Here are a small network's activations along a few directions, averaged over the inputs that share one value of a field.
Related values have similar rows: they may be neighbours, one step apart, or belong to one group.

Other fields shift rows strongly along two fixed directions, in all tables alike. That doesn't count.
These rows show it; all are for the same value of a field, averaged over different records:
[ 21.2  -5.0 -20.7 -32.6   3.9 -17.5 -12.7 -10.3   0.8 -25.7 -44.9  -2.9]
[-13.2  19.2   5.2  43.4   8.5  16.7  25.1  18.3   1.8  30.8  41.5  14.3]
[  6.3   4.6 -10.1  -1.7   3.4  -1.6   5.6   2.6   4.8  -2.6  -8.3   3.0]
[  3.4  -2.5 -16.6 -16.2  10.9 -14.0 -17.4  -7.2  -7.9  -7.2 -33.5  19.1]
[-20.7   6.8  -3.4  30.6  22.0  -0.1 -11.6   8.9 -13.8  26.3   3.2  43.5]
[ 12.6  22.5   4.2  26.8 -11.9  28.7  59.0  23.2  30.9   9.0  58.9 -31.7]
[  8.4   1.1 -14.7  -9.3   3.6  -7.2  -1.6  -0.4   0.3  -4.9 -16.7   4.7]
[-19.5  15.5   6.0  50.5  15.5  14.9  18.5  24.7  -2.8  37.8  43.6  24.9]

J, 15 values:
j13: [-30.4  -9.6  10.8  13.9  11.2   1.0 -27.3   5.3 -34.8  17.0  13.1  18.7]
j9: [-18.6   7.3  10.1  39.0   7.9   4.8  14.6  13.5   7.0  21.9   7.5  32.8]
j4: [  6.9 -16.9 -16.3 -24.7   6.3 -11.2 -26.4 -24.1 -21.0 -17.5 -34.1   6.1]
j2: [  0.0  -6.4  -9.6 -23.1  22.3 -21.3 -16.5 -18.2  -3.2  -2.6 -30.5  26.9]
j7: [ -3.3 -15.2  15.2 -41.4 -16.4 -13.8  -1.4  -9.5  10.5 -19.7   7.9 -34.5]
j3: [ 15.6  -8.3   2.3 -25.4   0.7 -16.5  19.3  -5.7  22.3 -10.0 -22.4   3.6]
j10: [ 14.2   5.4  -4.3  -0.1 -17.4  15.1  -3.3  -0.2   2.2  -7.2   5.4 -18.6]
j5: [  0.8   4.4  -6.8  13.5   7.5  -0.3 -29.2  -2.2  -8.9   8.0 -24.6  26.0]
j6: [ -7.9  -1.0 -12.1   3.8  21.4 -17.0 -30.8  -5.2 -19.0   3.6 -34.8  39.9]
j14: [ 15.7  -7.4  10.6 -36.0 -19.9  -4.9  26.4 -12.0   4.2 -19.4  17.9 -54.4]
j15: [ 14.6  -1.8  -1.2  -4.3  -6.3  -3.9 -15.3  -5.6  10.2 -19.4 -42.1  11.7]
j11: [ 28.8   5.2   4.2 -29.2 -42.2  25.5  20.8  -3.0  21.3 -35.5  16.1 -79.7]
j12: [-38.6 -14.4  21.3  24.4   1.2   5.3 -18.7   8.6 -14.0  22.5  25.0   3.0]
j8: [  7.0  -3.2  20.9   2.3 -31.9  17.4   5.7   2.9  13.9 -19.5  26.6 -55.1]
j1: [-3.5  0.0  5.1 -4.0 -0.3 -0.2 17.3 -4.5 -4.8 14.1 25.0 -1.4]
The values of J form a 3 by 5 grid.
Name the neighbours of j15, in listed order.
> j9, j5
Name the neighbours of j2, in listed order.
> j3, j6, j1
Name the neighbours of j12, in listed order.
> j13, j7, j8
Each value of J is a pair of two hidden parts, and every pair occurs once (3 first parts, 5 second parts).
Changing only the second part turns j6 into j12. j5 has the same second part as j6; what does that change turn j5 into?
> j8
Changing only the second part turns j11 into j10. j14 has the same second part as j11; what does that change turn j14 into?
> j1

F, 15 values:
f7: [ 23.5 -11.0 -11.1 -42.8 -21.2   2.7   6.6  -6.1  14.4 -36.3  -1.3 -54.8]
f11: [-21.8 -12.9  17.1 -11.5  -3.3 -12.3 -11.8 -11.4  -9.5   3.4  -4.2   8.2]
f4: [ 26.2   0.7 -13.8 -26.2 -16.1  -1.5  14.7  -8.1  10.7 -25.2  -2.2 -34.0]
f13: [  0.4 -10.1 -13.5 -25.2  26.6 -30.6 -29.4 -18.4 -21.8  -2.0 -50.9  42.1]
f6: [-22.8 -12.5   5.8  -6.7  15.5 -18.4 -25.8  -2.8 -25.2  15.1  -6.2  22.1]
f1: [-35.5   8.3  31.9  56.3  -2.9  30.1  28.2  25.5   1.0  38.5  75.7 -10.5]
f5: [ 37.6   5.7 -15.5 -24.1 -19.4   2.1  11.8  -2.1  33.2 -30.3 -28.4 -24.5]
f10: [ 12.0  12.5  11.5  10.6 -28.1  28.7  23.9   7.7  16.5  -5.1  40.7 -46.3]
f8: [ 18.7 -10.8 -20.9 -22.4   7.5  -9.9  -7.1 -15.9   0.5 -14.8 -39.5   4.2]
f3: [-26.2  -3.2   3.1  11.7  29.9 -15.0 -25.0  -0.6 -28.5  28.1   0.6  51.4]
f2: [-5.4 21.1  3.4 41.1  1.1 14.5 34.1 14.8 20.9 20.0 34.2  7.8]
f14: [ 12.4  11.9  -1.2  10.3 -11.9  14.8  16.0   9.2   7.3  -5.0  13.1 -22.8]
f9: [  7.9 -10.9  10.7  -9.6 -16.1   1.7 -17.2  -3.5  -3.4 -15.0 -11.2 -24.0]
f15: [-17.1   6.3   0.3  19.2  24.6 -11.8   2.8   7.0  -1.3  19.7   1.2  39.8]
f12: [ -9.9   4.8  -7.9  19.3  13.8   4.9 -21.8   4.6 -14.8   8.9 -21.8  41.2]
Each value of F is a pair of two hidden parts, and every pair occurs once (3 first parts, 5 second parts).
Changing only the second part turns f13 into f15. f8 has the same second part as f13; what does that change turn f8 into?
> f2
Changing only the second part turns f11 into f3. f1 has the same second part as f11; what does that change turn f1 into?
> f4

M, 12 values:
m11: [ 39.7  21.2  -1.8 -25.0 -19.3   8.4  70.3  -5.5  32.4  -5.4  47.1 -42.9]
m2: [ -8.9 -10.9   6.8 -34.1  31.4 -38.1  -7.0  -2.8  -0.4  -3.0 -31.5  16.2]
m4: [-24.2  -7.4  19.0  11.3  -3.4  14.4  -1.8   6.6 -27.6  19.9  36.1 -10.8]
m3: [-52.6 -17.3  -1.1   8.1  31.3 -38.7 -26.3  -2.3 -16.9  23.2 -25.3  67.0]
m6: [-20.3  18.7  10.6  69.9  22.4  22.2 -14.4  16.0  -5.7  32.6   6.1  62.2]
m12: [ 23.4  19.8 -19.0  32.6  -7.8  33.3  31.2  26.1  22.0   1.1  38.4 -29.4]
m5: [ 12.6 -28.9  -2.7 -59.2 -17.4 -19.5 -72.8 -28.0  -4.8 -52.4 -76.5 -15.3]
m1: [ 41.1  -3.5  -6.8  -6.7 -22.8   3.6  24.8   1.7  27.4 -25.2 -34.9 -18.3]
m7: [-13.6  -9.1  11.1  -1.2 -11.6  10.0  10.4  -2.3 -20.2  -2.0  34.5 -22.3]
m8: [ 12.3  24.3 -29.5  -3.7  -3.3   9.7  -5.9   8.5  -1.0  -8.5 -16.6  -8.4]
m10: [-12.7  -0.2   1.0  19.4  30.2  -2.0  17.4  -5.3  -5.8  40.3  29.4  36.1]
m9: [  3.1  -6.7  12.4 -11.3 -29.7  -3.3 -25.8 -12.7   0.6 -20.7  -6.7 -34.1]
The values of M form 3 separate groups.
Which other values are in the same group as m2? Give them in the order they are listed.
> m11, m3, m10
Which other values are in the same group as m7? Give them in the order they are listed.
> m4, m5, m9
